A small network was shown many inputs. Here are its activations along a few directions, one row for each input.
Each table varies a few parts of the input and shows all the possible inputs, shuffled.
A made-up example of a description, with smaller parts first: one of 3 separate values, together with either a single point or one of 11 places along a line or (one of 4 places along a line, together with one of 8 places around a ring).
Shared parts are said once, and a part with two or three values counts as separate values.
In the rows, zero is written as 128.

Other details of the inputs vary at random and push rows far along two fixed directions, the same in every table; ignore that.
To show where, the next rows are all for the same input, with only those details redrawn:
[164 183 174 107  76 168  88 102 109 149  77]
[147 153 167 136  98 139 104 111 119 142 107]
[135 116 110  91 134 172 117 174 126 150  96]
[117  71  71  87 172 172 140 219 139 149 109]
[138 130 146 131 117 138 115 135 127 142 115]
[150 158 167 128  94 145 101 110 119 145 101]
[115  68  75  97 172 162 141 215 141 145 115]
[154 160 160 113  95 159  99 118 117 148  91]

A family of inputs:
x1: [130 144 127 119 134 114 139 106 150 109 140]
x2: [117  76  69  80 162 159 141 211 130 158 125]
x3: [125 138 132 107 133 127 119 110 130  98 136]
x4: [131 128  91  65 149 158 119 149 115 117 121]
x5: [116 128 141 208 138  48 148  90 140  97 185]
x6: [139 160 153 108  84 144 106 122 124 138  99]
x7: [139 153 168 135 130 125 117  65 121 111 130]
x8: [129 126 141 139 125 110 133 127 126 152 135]
x9: [104  95 117 126 175 114 134 124 124 104 158]
x10: [102  86  76 104 154 167 153 216 149 131 114]
x11: [112 138 143 157 112 130 138 135 145 130 122]
x12: [146 177 158 129 101 109 117  78 132 101 141]
x13: [100 103  86  96 145 160 151 194 154 138 100]
x14: [129 135 119 133 157 112 132 109 114 131 145]
x15: [149 150 144 133  97 129 126 125  95 147 107]
x16: [112  83  91 109 185 146 139 155 127 111 144]
x17: [149 157 140 112  73 154 106 107 121 159 104]
x18: [115 119 114 173 156  76 158 118 148 111 164]
x19: [151 183 159 111  98 127 101  79 119 111 136]
x20: [150 160 147 124  78 165  99 107 129 147  92]
x21: [113 103 131 141 144 106 137 143 139 142 132]
x22: [108  96  98  90 183 137 140 139 133 115 133]
x23: [ 93  99 129 213 140  71 180 135 143 131 173]
x24: [148 178 144 125 120 132 101  84  95 132 126]
x25: [130 149 160 142 131  97 122  65 117 118 160]
x26: [103  88 137 192 126  62 154 133 144 130 191]
x27: [155 186 179 128  89 134  98  62 115 100 120]
x28: [147 193 150  93  74 169 115 116 124 153  78]
x29: [113  83  93  97 156 146 133 190 133 147 115]
x30: [136 127 121 130 128 141 117  92 130 111 120]
x31: [132 101  71  54 139 173 126 207 120 157  91]
x32: [156 162 144 118 108 148 125 126 102 160  98]
x33: [112  89  97 152 157  97 138 113 140 113 174]
x34: [123 128 125 115 139 120 136 117 141  90 136]
x35: [167 180 136 102  68 178 107 107 103 164  75]
x36: [120  86  99 113 156 149 135 188 137 143 119]
x37: [139 150 132 171 119  97 115  69 119 123 145]
x38: [126 109  86  85 158 162 144 168 143  97 115]
x39: [161 192 169 104  64 173  90 111 115 140  81]
x40: [125 145 161 136 125 101 113  74 113  95 141]
x41: [117  78  79  92 155 161 136 211 134 139 103]
x42: [103  64  67  82 163 147 142 216 139 139 109]
x43: [117 120 110 158 154  90 137 131 132 111 169]
x44: [102  94 163 230 141  33 140  44 143  88 203]
x45: [159 194 177 121  90 138 112  58 133 104  99]
x46: [130  94  73  90 158 165 147 203 111 159 107]
x47: [144 152 143 139  92 133 131 125 111 147 120]
x48: [125 141 152 146 134  99 117  77 114 116 170]
x49: [162 184 164  97  88 174  96 112 117 152  69]
x50: [ 74  43 131 245 147  30 163 120 161 119 211]
x51: [133 132  83  87 154 152 123 155 105 125 114]
x52: [127 123 126 116 143 135 122 117 118 100 129]
x53: [ 99  91 128 212 138  68 176 143 136 126 179]
x54: [ 80  75 136 207 141  56 166 141 159 111 185]
x55: [109 119 165 191 142  52 154  70 157  83 180]
x56: [138 166 148 122  81 137 121 119 127 141 113]
Q: Describe the family of inputs behind these rows.
A: one of 2 separate values, together with one of 4 places along a line, together with either a single point or one of 6 places along a line
Q: The inputs of x13 and x23 match in every part but the place on the line of 4. If x54 is changed in the same way as x13 into x23, which row does it become?
A: x53
Q: Change only the choice among 2 separate values in x33. List by row number the other rows that result.
A: x17
Q: Change only the place on the line of 6 in x4. List by row number the other rows that result.
A: x1, x12, x19, x25, x48
Q: Change only the choice among 2 separate values in x13. List by row number the other rows that result.
A: x55
Q: Which other rows agree with x39 in the place on the line of 4 and the choice among 2 separate values? List them by row number.
A: x10, x11, x20, x36, x41, x49

A family of inputs:
x57: [135 141 173 143 127 102 102  54 105 110 150]
x58: [145 174 133  78 119 163 112 121 119 117 101]
x59: [116  77  58  90 171 163 152 219 129 164 114]
x60: [148 176 147 139  97 124 111  69 112 118 122]
x61: [139 129  85  84 136 188 128 182 110 155  85]
x62: [ 87  54 110 188 156  95 166 167 169 120 167]
x63: [101  98 134 171 155  76 154 125 153  92 175]
x64: [148 176 170 127  95 134 110  70 131 113  99]
x65: [133 156 157 174 112  81 123  58 122 114 166]
x66: [ 86  52 112 187 159  73 168 169 157 116 184]
x67: [144 164 129  98 128 145 120 118 119 122 117]
x68: [116 120 140 150 106 107 132 141 134 136 140]
x69: [158 157 167 115  97 148  83 101 107 147  95]
x70: [136 117  77  49 134 192 132 200 122 168  77]
Q: The inputs of x67 and x70 match in every part but one. If x65 is changed in the same way as x67 into x70, which row does it become?
A: x59
Q: Describe the family of inputs behind these rows.
A: one of 2 separate values, together with either a single point or one of 6 places along a line

A family of inputs:
x71: [151 192 200 163  70 121  96  58 129 100 107]
x72: [104 109  79 135 169 100 173 145 136 109 164]
x73: [132 106  93  89 145 173 116 159 116 162 104]
x74: [138 160 139 118 116 141 121  73 138  99 125]
x75: [107  59 125 177 168  72 138 144 117 145 186]
x76: [132 130 102  89 150 172 124 147 135 118 102]
x77: [107  89 149 193 129  92 140 115 134 139 160]
x78: [133 159 151 140  95 119 122  78 151  91 124]
x79: [104 101 139 151 124 109 149 162 158 136 142]
x80: [155 194 204 145  30 148  88  79 109 144  75]
x81: [114 127 139 162 145  81 134  63 129  87 176]
x82: [134 109  48  79 146 177 150 218 112 162  97]
x83: [151 152 109 124  90 153 124 161 104 181  95]
x84: [152 153 127  82 114 190 112 129 120 149  76]
x85: [113  88 109 141 183 101 137 130 130 111 156]
x86: [ 93  94 151 181 143  69 159 150 164 105 177]
x87: [152 196 211 142  36 132  95  91 117 165  92]
x88: [137 138 137 111 102 163 122 142 130 138  83]
x89: [139  97  73  42 172 185 119 193 110 149  98]
x90: [ 95  83 112 164 182  49 149 102 126  81 217]
x91: [129 158 145 181 118  83 141  96 125 127 156]
x92: [150 177 137  66  99 162 107 130 145 115  91]
x93: [125 101 124 144 159 114 127 119 126 133 143]
x94: [125  98  67  54 188 166 126 189 110 125 125]
Q: Describe the family of inputs behind these rows.
A: one of 4 places along a line, together with either a single point or one of 5 places along a line
Q: Start at x75 and move only the place on the line of 4, one step at a time. The first step leads to x89. Which rows follow, in order?
A: x94, x90
Q: Which other rows agree with x74 in the place on the line of 4? List them by row number.
A: x72, x78, x81, x90, x92
